Each row below holds a small network's activations on one input, seen along a few directions.
Each table varies a few parts of the input and shows all the possible inputs, shuffled.
Descriptions start from the smaller parts, as in this example, which fits no table here: one of 5 places around a ring, together with either a single point or one of 9 places along a line or (one of 3 separate values, together with one of 6 places along a line).
Shared parts are said once, and a part with two or three values counts as separate values.

Other details of the inputs vary at random and push rows far along three fixed directions, the same in every table; ignore that.

Rows:
r1: 120,-62,-44,194,-210,-83,-43,-17,135,-16,-175,76,235
r2: -15,-126,-33,-334,237,27,-114,184,-185,-124,138,-193,-513
r3: -3,368,319,212,457,187,145,-276,111,307,52,37,231
r4: 1,-191,-187,8,-212,-150,19,6,-85,-19,117,159,17
r5: 99,253,-165,114,-684,357,-346,52,224,-230,-438,-454,334
r6: -135,184,-277,68,-636,332,-411,157,138,-412,-467,-366,215
r7: 21,371,134,163,281,287,107,-242,76,262,104,-9,246
r8: 80,169,24,60,256,217,58,-170,214,90,114,-135,57
r9: -191,208,-59,144,295,183,44,-175,220,253,132,-28,26
r10: 202,-57,-293,380,-174,-165,115,-70,69,270,72,544,474
r11: 176,-468,-177,38,-50,-569,125,176,-229,197,121,632,21
r12: 88,99,213,-89,72,81,-90,-82,177,-40,-81,-283,-43
r13: 31,-262,-104,109,-273,-237,-6,184,-220,-36,-131,359,133
r14: -105,-45,-69,237,-244,-86,37,66,42,8,-152,201,260
r15: -121,-66,-71,-41,-704,45,-260,228,38,-505,-430,-342,53
r16: -10,175,97,259,314,139,24,-110,176,165,-47,68,82
r17: -93,100,156,-283,97,15,82,-100,43,-148,-133,-234,-367
r18: 305,-318,-261,128,-62,-457,168,85,-373,195,270,711,176
r19: 96,-124,50,98,-370,-321,79,42,-167,67,-24,320,268
r20: 39,-283,74,-236,382,-252,87,190,-272,35,170,110,-454
r21: 83,276,117,-58,169,280,-64,-175,264,75,46,-321,33
r22: -65,106,-68,-32,295,213,-7,-20,200,82,61,-168,-163
r23: 231,-218,55,-295,308,-186,132,71,-350,-45,367,93,-340
r24: -167,-324,73,-420,192,-179,-17,193,-176,-196,76,-245,-590
r25: -161,-35,26,-243,78,119,-21,81,-76,-187,134,-199,-304
r26: -229,348,7,227,411,234,119,-180,187,338,166,89,137
r27: 128,14,-151,221,-219,-58,51,-22,-133,110,30,388,386
r28: 101,-31,72,278,-173,-223,140,-182,52,292,32,334,379
r29: 258,16,49,286,-141,-190,60,-73,-34,266,-59,328,388
r30: 153,-425,-9,-125,-278,-402,30,228,-429,-148,1,362,-24
r31: -15,-331,13,-200,-438,-186,-141,177,-95,-370,-134,-161,-201
r32: -72,351,92,236,371,173,204,-279,144,285,254,149,245
r33: -64,120,-246,191,-691,235,-275,-43,274,-204,-329,-236,378
r34: -275,-21,90,-219,125,58,-70,176,-4,-179,-73,-299,-357
r35: -29,183,121,256,469,138,112,-212,301,245,30,48,117
r36: -154,391,-5,-66,156,338,77,-254,266,29,-105,-281,-119
r37: -75,-245,83,-264,349,-230,80,211,-325,8,142,122,-391
r38: -131,-129,-128,4,-510,-26,-216,149,124,-336,-340,-239,18
r39: -10,77,145,-263,116,108,-14,-126,27,-65,174,-312,-190
r40: 28,69,221,-83,313,165,-27,-32,46,-117,-13,-285,-244
r41: -32,170,164,-157,181,123,97,-105,-26,38,201,-174,-58
r42: -89,-285,-44,-503,144,-54,-70,290,-367,-240,132,-166,-553
Each input here is: one of 2 separate values, together with either a single point or (one of 4 places along a line, together with one of 5 places around a ring).
Changing only the choice among 2 separate values turns r23 into r40. The same change can be made to r10. Which row results?
> r35
Changing only the choice among 2 separate values turns r8 into r1. The same change can be made to r42. Which row results?
> r37
Which other rows does r15 become when the choice among 2 separate values takes its other values? List them by row number.
> r32

Rows:
r43: 144,272,-391,402,-119,252,-62,-234,529,280,-93,43,452
r44: -208,431,-182,276,-95,225,-58,-58,219,256,-188,65,351
r45: 0,-181,-193,-8,-197,-195,40,121,-195,-127,-87,229,-64
r46: -101,-29,109,-257,633,-53,239,-45,-253,104,330,109,-465
r47: -234,334,-171,327,-95,244,-137,-43,239,251,-86,11,410
r48: -86,307,-41,381,-31,136,-40,-105,364,112,-326,97,366
r49: -80,53,282,-481,-276,196,-238,-99,154,-451,-219,-874,-406
r50: 125,525,367,37,453,508,-73,-235,173,-17,141,-502,-75
r51: -31,-264,-199,46,-162,-207,-32,136,-187,-121,22,179,14
r52: 108,-192,63,-124,-483,-276,169,-50,-146,-102,156,135,68
r53: -63,-247,-216,-6,-223,-167,-68,158,-226,-82,39,169,4
r54: 228,163,379,-48,778,120,494,-310,-74,407,556,300,139
r55: -5,-96,297,-220,686,-180,267,44,-120,192,233,63,-448
r56: -8,-322,-131,57,-185,-178,-49,136,-148,-93,16,231,-15
r57: 19,-223,-130,11,-204,-170,27,116,-151,-88,-94,282,-78
r58: 19,-298,-88,26,-141,-295,-68,192,-80,-95,-41,195,55
r59: 139,78,284,-461,-159,335,-374,27,-13,-428,-300,-855,-350
r60: 34,-311,-39,42,-181,-295,-38,249,-85,3,-59,123,43
What do these inputs look like to the network?
> either a single point or one of 5 places around a ring or (one of 2 separate values, together with one of 6 places along a line)
List by row number the other inputs of the same sort as r49.
> r50, r52, r54, r59

Rows:
r61: -119,137,-174,401,-70,140,-110,56,230,97,-322,149,381
r62: -152,12,205,-367,103,192,-114,-9,96,-277,-87,-611,-468
r63: 151,-103,59,-113,-413,80,-204,117,6,-283,-297,-290,57
r64: 195,-15,3,98,-361,-94,5,23,-87,34,-77,167,345
r65: 94,-29,-375,242,-448,-40,-153,27,88,12,-171,165,305
r66: 100,388,293,139,436,270,175,-294,134,299,214,-28,183
r67: -101,184,-176,305,-396,-8,-80,-42,118,105,-227,162,446
r68: -231,225,-101,-7,364,290,59,-120,220,61,103,-142,-143
r69: 132,-447,-254,-87,-394,-411,-95,259,-201,-65,-30,260,-56
r70: -239,478,83,423,97,249,11,-269,353,212,-205,3,364
r71: 53,-349,-22,-57,59,-498,211,53,-248,121,192,437,-173
r72: 3,-61,101,-288,-175,54,-173,179,-146,-284,-110,-341,-232
r73: -125,242,370,-289,77,344,-90,-95,167,-307,-122,-637,-302
r74: -17,381,252,10,177,318,79,-264,203,117,90,-241,89
r75: -162,323,-7,335,44,437,-82,-235,295,-17,55,-202,356
r76: 301,-148,223,119,278,-371,382,-145,-300,420,360,671,219
r77: 17,267,262,36,277,332,-35,-249,357,45,-65,-384,-4
r78: -92,-266,119,-251,435,-223,148,205,-338,-58,188,165,-481
r79: 176,-114,-200,146,-368,-137,-58,24,38,68,-46,182,242
r80: -181,-387,48,-238,-214,-93,-151,264,-177,-437,-1,-201,-264
r81: -166,90,-256,205,-78,47,26,-17,180,146,-48,127,191
r82: -5,256,198,-143,361,326,0,-133,0,-17,137,-289,-194
r83: -296,256,2,-32,309,257,62,-45,127,68,75,-141,-127
r84: 214,209,37,435,-210,29,5,-152,213,155,-205,197,575
r85: -232,-148,-134,-288,-123,13,-147,237,25,-299,-128,-328,-347
r86: 360,-275,-48,-103,-314,-257,23,125,-261,-52,88,201,105
r87: 77,239,-90,436,-387,116,-190,-49,276,-11,-421,-11,498
r88: 49,216,53,-8,319,267,-23,-215,206,77,124,-220,-88
r89: 67,25,188,-72,16,-12,80,-126,97,-51,1,-156,-59
r90: 153,1,-156,233,-445,-46,-141,82,42,-9,-256,93,420
r91: 215,195,-103,383,-282,59,-4,-200,281,230,-77,160,559
r92: 224,-169,-153,96,185,-256,142,19,-297,245,283,538,57
r93: -63,-253,-168,157,-111,-407,195,82,-232,230,67,672,180
r94: 46,53,-40,-57,-379,101,-167,100,-48,-166,-168,-198,85
r95: -41,131,-366,268,-293,205,-203,121,150,-75,-271,43,307
r96: 34,215,226,102,430,186,32,-175,132,147,14,-120,24
r97: -104,-190,192,-301,434,-235,193,-9,-314,62,272,120,-417
r98: -336,232,94,-226,247,448,-216,152,152,-273,-177,-619,-371
r99: 17,-362,-29,-101,79,-443,190,46,-255,146,187,394,-162
r100: -174,44,90,-266,446,170,22,121,-111,-78,158,-222,-437
r101: -130,214,-162,517,-109,56,-8,-27,164,240,-260,359,534
r102: 221,-129,-115,-169,-705,5,-189,167,-193,-337,-185,-140,105
r103: 213,-194,162,59,506,-390,320,-149,-135,343,370,465,-101
r104: 52,-13,1,-103,-437,51,-113,10,125,-176,-181,-286,90
r105: 111,-320,-150,92,-144,-376,29,90,-117,119,-11,407,67
r106: 29,-266,200,-454,200,-266,145,55,-377,-59,302,10,-424
r107: 0,1,-369,194,-535,-48,-90,11,45,-13,-170,141,288
r108: 64,-119,-139,-206,-554,-57,-118,115,-199,-278,-89,-78,-34
r109: -302,-50,16,-253,-66,57,-117,197,-18,-344,-184,-294,-389
r110: -65,-135,-343,-75,-545,48,-226,316,-151,-319,-255,-32,10
r111: -189,210,-49,31,459,301,-5,-61,300,96,64,-226,-167
r112: 19,209,132,146,-45,152,47,-239,265,98,-107,-145,221
r113: -117,71,132,-290,257,264,-237,141,50,-273,-103,-573,-432
r114: 261,-243,130,-405,295,-136,131,-52,-213,-48,380,-40,-385
r115: -173,-76,136,-407,355,20,-5,41,-38,-128,146,-371,-558
r116: -106,239,4,312,219,140,-28,-168,341,160,-142,-41,127
r117: 5,-240,-161,-144,-540,-138,-221,342,-252,-292,-234,-61,-76
r118: 68,-109,-177,203,297,-202,182,71,-149,319,226,544,137
r119: -237,507,154,134,462,390,78,-298,258,245,100,-190,56
r120: -87,-206,-354,132,-577,-116,-235,294,135,-278,-431,11,84
r121: -24,-134,175,-270,442,-12,-19,91,-162,-99,84,-193,-459
r122: -38,236,-92,499,-168,35,-25,-102,127,251,-248,305,549
r123: -250,71,218,-52,394,245,8,-44,96,-102,223,-306,-153
r124: -25,71,357,-243,431,83,53,-20,-93,-94,105,-244,-386
r125: -193,-272,109,-238,-240,34,-201,260,-69,-578,-88,-428,-303
r126: 163,-193,30,-104,496,-317,315,-16,-479,291,513,559,-173
r127: 268,-75,174,-288,348,1,110,-44,-209,-37,307,-66,-247
r128: 24,42,139,-242,437,59,153,-191,-42,75,332,-123,-326
r129: 225,-195,-51,57,-472,-193,-66,40,42,-121,-168,67,167
r130: 39,-384,-17,-29,550,-430,317,60,-229,313,374,594,-245
r131: -103,66,131,-392,78,245,-115,3,98,-265,21,-636,-455
r132: -236,288,-63,455,324,125,173,-236,343,411,-39,273,318
r133: 0,-242,-80,-105,-481,-194,-183,298,-231,-326,-277,-15,-111
r134: 289,-171,117,-70,84,-216,119,21,-182,107,191,217,53
r135: 214,-307,-107,-47,139,-359,123,154,-369,153,271,421,-84
r136: -62,-176,-308,112,-570,-85,-278,373,3,-349,-486,-41,93
r137: 128,382,42,434,320,188,105,-278,222,417,81,176,449
r138: -98,443,81,464,115,201,77,-371,442,293,-152,4,412
r139: 97,258,108,194,108,194,11,-237,328,172,-23,-133,268
r140: 8,206,39,296,155,119,6,-233,306,228,-99,9,245
r141: 60,64,-20,-250,-139,306,-278,99,24,-370,-155,-542,-229
r142: 107,-281,-249,208,1,-383,101,191,-211,236,88,649,222
r143: -41,337,296,190,488,216,131,-266,120,295,78,25,116
r144: -48,250,22,203,43,110,35,-210,261,192,-37,-46,244
r145: 294,-294,-137,-133,-447,-305,98,6,-220,-40,148,273,97
r146: -126,-66,43,-141,614,19,97,24,75,114,228,-23,-369
r147: -149,151,206,-398,74,281,-107,-11,13,-269,17,-593,-412
r148: 117,53,145,53,-287,21,-34,-5,-7,-95,-174,-46,170
r149: 7,-190,109,84,481,-202,301,-114,-243,247,584,390,41
r150: -41,425,11,443,311,201,111,-244,167,434,72,243,405
r151: 55,-132,149,-58,31,-300,186,-42,-204,92,147,307,-42
r152: 24,60,337,-286,345,31,170,-125,-82,47,266,-139,-236
r153: 184,-216,4,-25,90,-282,101,-9,-101,171,194,262,-19
r154: -3,-304,-138,-306,-194,-243,-34,167,-212,-143,97,-37,-324
r155: -123,351,163,218,437,312,-65,-154,280,98,-139,-221,13
r156: -107,54,-372,134,-260,218,-184,94,248,-102,-203,-70,106
r157: -104,138,-325,114,-729,143,-247,70,70,-216,-364,-116,295
r158: -63,233,-112,196,86,203,-98,-106,291,123,-78,-132,127
r159: 254,-199,56,-189,-25,-301,266,-80,-345,113,373,383,3
r160: -120,-15,150,-288,-116,77,-92,43,-56,-272,-135,-366,-251
r161: 91,-91,61,-325,-273,40,-61,42,-12,-252,7,-380,-219
r162: 173,-245,186,-178,-16,-361,242,-38,-303,98,220,338,-20
r163: -169,-204,-285,-89,-629,-140,-182,325,-104,-272,-273,10,24
r164: -130,-204,-343,-159,-525,-69,-118,253,-213,-285,-131,50,-80
r165: -50,-425,-250,-39,-358,-466,36,256,-188,-96,-82,361,-91
What do these inputs look like to the network?
> one of 5 places along a line, together with either a single point or (one of 4 places along a line, together with one of 5 places around a ring)
Changing only the place on the line of 5 turns r107 into r154. The same change can be made to r75. Which row results?
> r149
Changing only the place on the line of 5 turns r89 into r161. The same change can be made to r103. Which row results?
> r79
Changing only the place on the line of 5 turns r85 into r68. The same change can be made to r153. Which row results?
> r88
Start at r103 and move only the place on the ring of 5, one step at a time. The first step leads to r138. Which rows follow, in order?
> r151, r124, r87
Start at r127 and move only the place on the line of 5, one step at a time. The first step leads to r86. Which rows follow, in order?
> r134, r63, r84
Which other rows does r101 become when the place on the line of 4 takes its other values? List them by row number.
> r76, r122, r143
